A small network was trained on made-up records. Each row is its average activation on records with the value named, seen along a few directions.
Values that are neighbours, or in one group, have similar rows; names and order tell nothing.
In the rows, zero is written as 500.
Strong random noise was added to every row along 2 fixed directions; ignore it. To show where, here is one row again and again, with new noise each time:
[539 400 515 501 567 663 511 521 510 607 403 551 471 496 539]
[505 622 460 652 576 591 584 551 492 421 538 483 499 512 516]
[482 352 455 606 738 623 454 390 270 926 445 601 265 514 433]
[558 443 533 475 499 671 542 577 605 458 400 523 558 490 579]


Guze, 11 values:
s7: [476 484 492 502 453 444 536 598 374 576 481 458 492 436 426]
s9: [475 545 462 637 558 546 532 568 436 533 447 493 416 526 543]
s6: [456 329 458 401 605 659 390 418 487 805 385 563 362 609 589]
s5: [714 153 772 245 305 640 420 546 871 224 351 553 704 550 840]
s4: [552 675 465 908 617 370 528 392 332 373 673 522 418 581 579]
s1: [526 161 515 310 418 350 400 319 417 924 402 589 417 414 325]
s11: [420 255 432 325 622 510 408 414 347 934 434 544 324 442 398]
s8: [489 568 508 488 595 571 442 518 487 473 488 516 448 603 542]
s3: [539 481 582 253 268 288 478 485 669 289 454 448 711 395 402]
s2: [472 600 495 322 365 538 502 597 618 384 499 472 603 427 489]
s10: [434 437 585 232 320 342 437 437 603 478 511 498 637 435 377]
Guze is arranged as 4 separate groups.
List the group mates of s7, in the order listed. -> s11, s2
List the group mates of s5, in the order listed. -> s4
List the group mates of s8, in the order listed. -> s9, s6

Sifik, 18 values:
g3: [558 440 547 465 462 521 453 473 637 414 486 526 576 541 592]
g13: [532 376 590 404 401 437 487 460 520 538 438 520 558 473 501]
g5: [532 419 534 516 495 462 465 415 550 557 500 559 475 533 536]
g2: [391 647 416 530 615 421 506 485 357 613 585 465 389 488 368]
g18: [477 430 506 299 469 494 452 510 526 596 410 485 524 456 449]
g15: [508 330 546 497 623 546 392 381 413 757 453 609 347 554 519]
g12: [427 660 425 563 460 515 593 592 511 397 601 439 518 483 489]
g10: [521 482 456 509 526 622 524 546 520 507 426 477 526 486 510]
g6: [385 853 344 673 573 396 566 558 395 375 709 402 460 469 409]
g4: [523 452 520 523 556 595 490 525 463 519 415 518 470 549 540]
g14: [520 373 524 291 447 487 463 487 541 565 391 502 542 450 434]
g1: [524 424 558 488 536 564 454 524 538 462 474 537 473 542 574]
g16: [532 386 561 356 397 463 476 504 554 525 405 538 549 462 457]
g8: [580 443 559 450 482 585 474 568 551 412 439 525 552 495 632]
g7: [552 403 552 487 424 445 495 438 566 485 508 511 544 512 550]
g11: [401 601 354 726 619 511 515 468 279 695 632 490 333 501 393]
g17: [505 491 466 613 621 563 513 492 371 643 458 523 413 510 486]
g9: [586 287 640 320 340 515 503 457 656 469 388 541 613 465 570]
Sifik is arranged as a ring.
A walk along Sifik starts at g8 and steps to its neighbour g4. Put g5, g2, g10, g14, g7, g17 in the order it reaches them. -> g17, g10, g2, g14, g7, g5
Name the neighbours of g13, in listed order. -> g16, g9
Name the neighbours of g12, in listed order. -> g6, g11
